These are the activations of a small neural network, seen along a few directions. Each row is one input.
In each table, some parts of the input vary, and every possible input appears once, in random order.
A made-up example of a description, with smaller parts first: values(3) and (point or ring(11) or (ring(5) and line(6))).
Shared parts are said once, and a part with two or three values counts as separate values.
In the rows, 128 means zero.

Other details of the inputs vary at random and push rows far along two fixed directions, the same in every table; ignore that.

Rows:
row 1: [127 125 140 173 132 133 104 160   7 136 133 142 104 226]
row 2: [143  94 139 209 144 127 158 154 115 117  92 124 167  36]
row 3: [116 135 116  90 135 128 117 103 165 136 140 124 124 114]
row 4: [153 103 147 166 135 108 116 162 107 123 117 111 153  93]
row 5: [131 130 137 128 143 120 121 135 137 131 128 117 145  85]
row 6: [147 118 152 185 142 103 164 150 111 115  90 112 154  65]
row 7: [107 126  97 113 120 157 128  97 156 135 128 153 114 142]
row 8: [133 136 133 135 121 122 148 129 147 109 121 131 160 103]
row 9: [116 154 112  93 115 135 138  99 159 134 123 143 109 150]
row 10: [111 151 109  88 118 137 140  91 177 134 122 144 111 145]
row 11: [130 109 121 147 117 139 129 122 139 131 134 122 135 105]
row 12: [129 132 116  88 112 137  95 117 147 135 143 137 115 159]
row 13: [128 108 118 166 130 138 144 127 122 124 111 134 136  92]
row 14: [127 107 124 150 121 136 123 125 126 132 137 121 131 128]
row 15: [153 109 153 191 137  99 171 151 121  95 102 107 183  45]
row 16: [115 149 114  93 112 131 130 102 145 118 144 142 124 181]
row 17: [117 150 109  86 106 136 139  95 171 116 139 142 131 144]
row 18: [133 109 127 152 119 141 131 127 146 129 130 123 144  88]
row 19: [132 130 141 117 145 123 147 142 145 126 120 117 121  92]
row 20: [125 154 137 130 126 124 126 138  92 135 121 140 115 183]
row 21: [149 100 133 150 129 110 121 142 127 122 119 110 145  87]
row 22: [117 145 122  89 130 127  99 116 112 141 151 128 105 173]
row 23: [124 122 106  84 115 136 105 102 180 133 139 133 120 133]
row 24: [136 119 154 182 126 124  95 174  13 140 147 124 118 217]
row 25: [132 137 160 139 149 104 112 176  14 136 141 113  85 226]
row 26: [112 142 120  73 136 135 135 113 172 135 137 129  98 138]
row 27: [123 137 124  97 134 131 117 112 159 133 136 125 130 100]
row 28: [116 153 125  72 134 142 130 124 170 138 136 136 105 134]
Description of these inputs: line(4) and (values(2) or line(5)).
Question: The inputs of row 27 and row 5 match in every part but the line(4) part. If row 1 is changed in the same way as row 27 into row 5, which row does it become?
Answer: row 2
Question: List by row number the other rows that have the line(4) part in common with row 23.
Answer: row 3, row 7, row 10, row 14, row 16, row 26

Rows:
row 29: [121 128 128 130 128 131 102 133  90 137 139 136 113 185]
row 30: [132 134 135 130 123 124 103 138  93 138 138 129 122 176]
row 31: [117 140 112  98 115 138 117 102 153 136 135 136 115 154]
row 32: [134 105 135 170 141 119 135 139 112 122 112 117 145  95]
row 33: [141 120 146 171 133 110 147 158  92 114 118 117 148 119]
row 34: [137 109 140 178 139 120 144 150  86 126 119 117 134 113]
row 35: [128 124 116 110 120 150 131 110 184 130 127 135 134  80]
row 36: [137 119 143 168 135 127 149 145 110 120 110 125 141  93]
row 37: [116 133 118 118 121 144 114 122 106 139 144 135 102 181]
row 38: [111 142 102  81 113 159 131  88 183 136 136 151 108 134]
row 39: [136 107 129 155 136 124 138 131 142 119 112 122 151  63]
row 40: [132 119 135 169 138 123 146 146 111 121 112 126 149  93]
row 41: [136 105 138 175 140 115 127 152  87 125 122 117 143 108]
row 42: [107 149 103  85 111 162 134  98 184 137 136 152 113 135]
row 43: [135 117 145 160 132 124 115 150  65 131 132 123 118 159]
row 44: [142 105 143 168 136 126 131 148 118 128 119 116 144  90]
row 45: [130 124 133 149 135 123 122 139  74 127 126 133 122 162]
row 46: [136 128 139 164 130 115 143 147 104 123 116 122 145 111]
row 47: [120 140 126 101 115 131  99 125 102 135 151 137 104 218]
row 48: [130 124 115 108 117 136 134 115 188 122 132 128 145  85]
row 49: [120 142 114  92 112 138 113 104 151 134 138 140 116 148]
row 50: [129 127 115 109 120 132 148 105 182 116 122 133 139  91]
row 51: [134 132 128 137 124 127 152 121 163 118 108 129 150  70]
row 52: [142 110 147 174 135 106 127 150  92 125 118 111 144 112]
row 53: [135 135 145 107 145 114 115 156 107 138 131 116 108 146]
row 54: [111 139  97  79 113 158 113  98 187 139 143 150 123 126]
row 55: [129 127 128 133 125 120 131 134 104 124 135 128 125 160]
row 56: [126 130 131 126 123 122 114 132  94 127 138 127 114 191]
row 57: [124 139 119 117 119 136 145 109 183 126 116 136 142  91]
row 58: [135 118 145 178 141 118 138 153  89 122 110 125 145 117]
row 59: [133 122 133 114 149 114 149 133 171 126 110 108 125  61]
row 60: [127 124 130 137 127 135 121 129  97 131 131 129 113 155]
row 61: [135 110 142 164 134 124 125 145  97 131 125 119 129 127]
row 62: [133 120 124 141 128 122 150 116 166 124 111 123 148  73]
row 63: [127 131 120 119 120 129 127 113 139 126 125 129 127 124]
row 64: [121 134 109  83 111 142 127  97 193 123 135 138 128 114]
row 65: [135 125 136 130 123 122 113 140 110 127 137 125 130 159]
row 66: [133 118 128 146 126 120 132 131 134 127 124 118 143  94]
row 67: [133 119 127 150 128 119 136 130 124 125 121 116 139 102]
row 68: [133 111 137 163 133 126 127 147  94 131 129 119 128 124]
row 69: [124 143 141 108 143 112 119 130 104 128 141 114 117 156]
row 70: [129 140 146 122 147 106 131 136 100 126 135 115 124 142]
row 71: [123 147 132  89 142 119 122 137 111 140 134 127  89 177]
row 72: [119 150 126 103 115 135 119 123 121 129 139 144 113 198]
row 73: [127 132 113 113 120 133 144 102 177 124 119 134 137  88]
row 74: [111 138 110 106 121 143 106 115 111 138 144 143 105 188]
row 75: [108 158 114  46 126 138 116  90 195 135 151 134 113 133]
row 76: [142 109 137 162 138 122 127 146 112 121 117 122 150  86]
row 77: [141 123 149 132 149 106 139 141 147 119 123 102 157  55]
row 78: [145 109 145 167 134 107 137 149  89 111 118 110 142 116]
row 79: [132 113 132 167 139 118 137 144  90 125 120 124 138 119]
row 80: [131 127 133 135 126 119 129 132 107 124 130 128 125 163]
row 81: [146 103 151 190 140 117 127 170  66 128 124 110 141 113]
row 82: [125 131 129 127 127 134  98 137  91 139 141 137 117 184]
row 83: [136 126 150 126 151 104 122 161  94 134 125 109 109 136]
row 84: [131 134 128 123 121 129 148 122 158 114 118 133 143 102]
row 85: [124 131 110 116 120 133 145 104 178 128 123 132 138  88]
row 86: [115 136 123 115 121 143 104 122  94 143 145 138  94 210]
row 87: [133 125 118 104 117 136 133 113 187 118 128 130 145  84]
row 88: [129 113 124 145 131 135 152 118 166 126 113 126 140  72]
row 89: [118 143 101  80 108 149 118  97 195 137 141 141 128 115]
row 90: [139 133 159 152 154  99 152 151 113 114 114 106 153  78]
row 91: [121 123 109 114 126 142 135 102 176 124 120 135 135  85]
row 92: [114 160 116  57 131 139 138 111 196 136 126 139 103 120]
row 93: [133 117 137 162 134 132 154 135 146 122 107 125 147  73]
row 94: [129 143 126 108 115 133 101 126 107 136 143 137 115 178]
row 95: [110 146 116 103 122 141 101 116  93 143 146 151  96 226]
row 96: [119 147 127 120 124 138 113 131  88 132 134 148 111 193]
row 97: [114 138 103  77 108 145 123  97 190 129 145 140 121 134]
row 98: [119 139 120 107 116 130 108 126  95 131 150 134 104 211]
Question: The inputs of row 53 and row 59 match in every part but one. If row 30 is changed in the same way as row 53 into row 59, which row does it become?
Answer: row 31
Question: What is each input in this table made of?
Answer: line(5) and (values(2) or (values(3) and line(4)))
Question: Change only the values(3) part in row 97. List by row number the other rows that result.
Answer: row 47, row 64
Question: A walk changes only the line(5) part. It starts at row 40 and steps to row 79. List the rest of the walk in order.
Answer: row 74, row 41, row 54

Rows:
row 99: [112 131 116  92 150 130 156 110 194 133 116 122 112  71]
row 100: [142  94 128 183 114 118 111 137  88 125 129 116 150 129]
row 101: [119 103 106 145 125 153 131 110 141 134 127 133 113 105]
row 102: [124 142 123 139 101 136 133 113 119 115 137 144 147 169]
row 103: [113 116 109 150 131 146 145 115 130 135 116 143 118 124]
row 104: [123 158 122  73 128 122 161 112 198 118 119 130 128  96]
row 105: [123 152 119  51 118 120 100 103 163 123 158 130 118 174]
row 106: [143 120 145 188 131 153 118 168 108 136 112 145 170  66]
row 107: [108 141 109  59 133 145 112 101 151 149 148 131  77 163]
row 108: [125 159 156 123 153 102 125 157  33 138 130 125  85 229]
row 109: [133 120 139 192 135 124 157 140  81 120  98 135 135 125]
row 110: [109 162 102  90  95 154 131 101 142 128 136 167 107 206]
row 111: [133  94 128 170 119 134  97 142  63 137 142 125 115 189]
row 112: [120 121 111  66 128 135 110 104 192 141 148 120 103 122]
row 113: [150 136 171 155 162 118 119 190 104 135 115 114 156  51]
row 114: [144 135 154 136 139  94 161 138 155 102 115 100 165  63]
row 115: [143 118 149 137 135  92  97 154  70 130 141  97 121 163]
row 116: [140 103 117 154 108 127 139 109 171 104 118 127 183  61]
Question: What is each input in this table made of?
Answer: values(2) and (point or ring(8))
Question: The inputs of row 109 and row 108 match in every part but the values(2) part. If row 116 is changed in the same way as row 109 into row 108, which row does it become?
Answer: row 105
Question: Change only the values(2) part in row 107. List by row number the other rows that result.
Answer: row 101

Rows:
row 117: [115 142 115  80 125 138 147 102 171 131 131 129  94 139]
row 118: [102 134  93  85 122 154 128  87 167 137 129 150  93 148]
row 119: [130 111 135 159 139 119 148 140 109 132 109 119 110 129]
row 120: [141  94 128 163 140 123 113 137 115 131 129 111 145  87]
row 121: [112 147 115  92 126 159 126 117 178 151 122 150 106 124]
row 122: [132 114 117 136 108 134 110 116 145 122 141 125 149 122]
row 123: [119 114 109 137 129 138 142 106 137 130 122 132 121 120]
row 124: [109 145 106 106 116 162 119  99 165 140 138 155 128 120]
row 125: [124 111 124 168 128 124 140 120  97 125 124 127 132 132]
row 126: [135 118 143 147 148 100 163 143 116 115 119 103 134  94]
row 127: [131 119 140 127 130 123  84 155  59 150 146 120  92 217]
row 128: [138 132 152 145 153 113 149 164 117 123 116 113 144  78]
row 129: [106 138  96 105 100 151 136  82 170 122 140 146 126 154]
row 130: [134 115 134 172 144 137 135 143 111 132 109 129 144  78]
row 131: [127 153 155 124 143 129 110 164  54 145 141 129  89 207]
row 132: [130 138 144 102 134 110  89 157  61 137 163 115  99 222]
row 133: [126 155 144 108 145 121 134 133 142 123 127 130 141 109]
row 134: [128 109 116 135 118 134 106 113 140 133 143 124 139 112]
row 135: [140 117 131 174 111 124 154 137 105 108 115 136 146 145]
row 136: [128 151 113  60 108 120 106  97 179 128 139 131 126 144]
row 137: [133 159 137 113 131 115 132 129 139 123 114 133 145 111]
row 138: [135 136 127 145 108 148 140 135 145 119 117 153 154 115]
row 139: [149 103 151 144 142 107 131 157 122 123 125  94 131  83]
row 140: [147 115 155 139 148  92 127 150 124 112 127  97 158  84]
row 141: [131 116 136 163 149 135 135 150 112 134 107 131 131  78]
row 142: [130 101 119 126 131 134 111 128 140 134 127 123 125  97]
row 143: [134 121 137 179 123 134 140 142 115 118 115 128 167  87]
row 144: [120 156 113  84 118 115 145  89 171 119 121 134 127 137]
row 145: [123 151 148 119 138 100 123 143  52 122 142 124 101 231]
row 146: [133 125 107 102  87 149 116 107 185 123 141 148 142 136]
Question: What is each input in this table made of?
Answer: values(3) and line(10)

Rows:
row 147: [110 155 117  63  98 150 128 113 162 131 138 144  92 199]
row 148: [146 117 140 144 130  91 104 149 100 115 132 109 153 126]
row 149: [128 110 125 177 111 157 104 144  67 140 137 153 125 171]
row 150: [141 144 152 136 112 113 130 158  77 123 130 124 120 184]
row 151: [136 122 156 147 137 129 115 170  91 133 116 124 111 153]
row 152: [132 139 150 152 144 123 122 153  91 127 118 135 144 110]
row 153: [138 101 140 147 146 123 119 160  72 136 137 108 105 154]
row 154: [132 106 129 116 128 139 133 136 186 135 126 108 135  71]
row 155: [116 147 131 122 144 142 127 118 139 134 116 141 132 103]
row 156: [142 101 130 136 139 119 118 138 100 123 135 104 108 142]
row 157: [138 125 120 111 127 123 117 122 180 116 133 116 157  69]
row 158: [144  97 141 158 151 128 149 154 128 125 113 115 125  66]
row 159: [106 177 102  53 113 148 114  94 160 141 138 168 114 187]
row 160: [132 128 121 111 132 125 121 107 166 118 135 121 157  71]
row 161: [128 116 123 182 101 141 132 127  77 114 137 144 139 196]
row 162: [122 130 120 105 135 140 130 115 178 131 137 127 158  60]
row 163: [118 107 114 124 142 134 145 119 174 138 126 116 129  60]
row 164: [120 136 140 150 133 109 134 153  34 127 127 125  96 217]
row 165: [109 154 105  67 125 144  95  80 148 139 155 137 112 173]
row 166: [119 126 122 119 145 138 134 109 166 135 127 117 152  60]
row 167: [129 149 144 137 128 114 142 137  88 113 122 134 144 143]
row 168: [142  82 115 192 112 138 120 122 123 120 124 123 163  84]
row 169: [105 170 107  71 126 147 121  89 151 141 127 158 112 179]
row 170: [140 114 139 152 132 115 162 148  98 112 109 115 116 128]
row 171: [130 131 144 131 131  96  88 137  43 127 149 123 129 201]
row 172: [144 137 126 111 117 128 150 124 197 130 110 136 142  78]
row 173: [152 110 147 140 121  96 112 142 115 124 134 106 142 121]
row 174: [122 136 143 139 149 130 121 137  86 138 130 131 129 130]
row 175: [134 113 128 107 122 129 111 129 154 128 138 110 120 130]
row 176: [133 137 137 103 119 143 121 138 158 141 139 137 121 114]
row 177: [160 109 152 157 130 103 116 156 105 124 135  99 143 107]
row 178: [131 158 148 131 120 112 113 164  44 117 140 135 119 227]
row 179: [130 126 134 157 144 108 139 151  69 137 109 126 109 165]
row 180: [111 144 104  65 112 145 142  92 172 124 148 145  87 195]
row 181: [141 135 139 120 125 139 132 136 180 133 116 135 136  73]
row 182: [127 125 137 169 143 106 172 124 124 110 112 110 144  89]
row 183: [131 134 128 115 132 137 129 139 176 125 127 134 150  61]
row 184: [127 121 136 109 128 145 124 141 154 136 130 129 114 118]
row 185: [103 166 112  56 119 159 104 101 157 144 156 163 112 161]
row 186: [151 108 150 151 133 119 131 160 133 132 131 104 150  70]
row 187: [141  99 150 145 128  97 105 154  84 125 131 102 122 163]
row 188: [117 148 106  68 117 152 108 114 196 137 150 136 135 110]
row 189: [117 142 122 117 133 127 167  90 184 109 120 129 156  80]
row 190: [143 108 152 161 130 108 166 150 142 104 112 104 147  99]
row 191: [117 154 110  57 106 152 118 109 176 144 130 152  91 194]
row 192: [139  83 117 186 107 123 108 121  96 121 130 130 156 129]
row 193: [124 156 148 144 134 113 126 142  27 124 130 130 117 215]
row 194: [123 148 135 147 141 113 123 141  45 141 120 132  99 205]
row 195: [144  94 137 146 137  96 114 141  74 122 132 105 110 161]
row 196: [108 147  76  91  83 182 112  77 176 145 135 184 114 194]
row 197: [123 113 105 160 106 172 128 112 171 130 112 158 147  80]
row 198: [149 133 140 152 136 109 144 155 132 116 101 124 163  83]
row 199: [135 144 145 138 134 125 109 164  99 129 124 136 133 136]
row 200: [125 120 136 157 140 107 164 132 112 114 121 117 126 132]
row 201: [131 116 122 121 138 145 146 127 179 129 109 132 114  70]
row 202: [126 115 137 163 152 119 131 143  89 139 129 104 129 102]
row 203: [ 96 167 103  74 127 161 113  91 160 151 136 156  86 163]
row 204: [137 130 146 158 138 103 163 133 126 101 118 120 170  84]
row 205: [119 111 111 114 131 110 122 103 148 130 131 117 118 122]
row 206: [112 139 121 119 139 141 131 114 137 143 129 134 111 109]
row 207: [123 122 128 138 135  99 108 118  75 133 138 112 113 166]
row 208: [126 104 137 161 152 121 148 149 120 133 114 119 127  70]
row 209: [127 114 133 160 152 125 148 143 135 132 102 124 127  68]
row 210: [103 155  94  64 120 148  98  74 158 145 157 135  89 178]
row 211: [150 109 130 154 143 116 165 141 141 123  95 119 128  82]
row 212: [136 143 136 113 111 121 146 126 159 117 138 129 133 141]
row 213: [112 147 117 119 125 128 155 105 139 124 116 129 119 123]
row 214: [121 158 121  91 112 128 135 115 167 111 141 139 139 151]
row 215: [124  95  99 157 107 166 126 111 173 133 129 136 159  71]
row 216: [136 101 122 198 102 142 160 129 121 107 105 136 164  85]
row 217: [126 109 124 140 143 115 116 131 102 130 135 109 113 136]
row 218: [107 148 107  67 121 129  96  75 148 134 149 140 117 172]
Question: What is each input in this table made of?
Answer: line(8) and (point or ring(8))
Question: The inputs of row 194 and row 182 match in every part but the line(8) part. If row 159 is changed in the same way as row 194 into row 182, which row does it become?
Answer: row 204
Question: The inputs of row 196 and row 192 match in every part but the line(8) part. If row 179 is changed in the same way as row 196 into row 192, which row does it become?
Answer: row 205
Question: Change only the line(8) part in row 176. List by row number the other rows that result.
Answer: row 150, row 172, row 173, row 177, row 181, row 186, row 212
Question: List by row number the other rows that have the line(8) part in common with row 213.
Answer: row 147, row 150, row 164, row 167, row 170, row 178, row 193, row 216
Question: List by row number the other rows that have the line(8) part in common with row 152.
Answer: row 151, row 155, row 181, row 197, row 199, row 201, row 203, row 209
Question: A walk changes only the ring(8) part. It starts at row 177 and steps to row 175. List the rest of the walk in order.
Answer: row 156, row 217, row 210, row 165, row 160, row 157
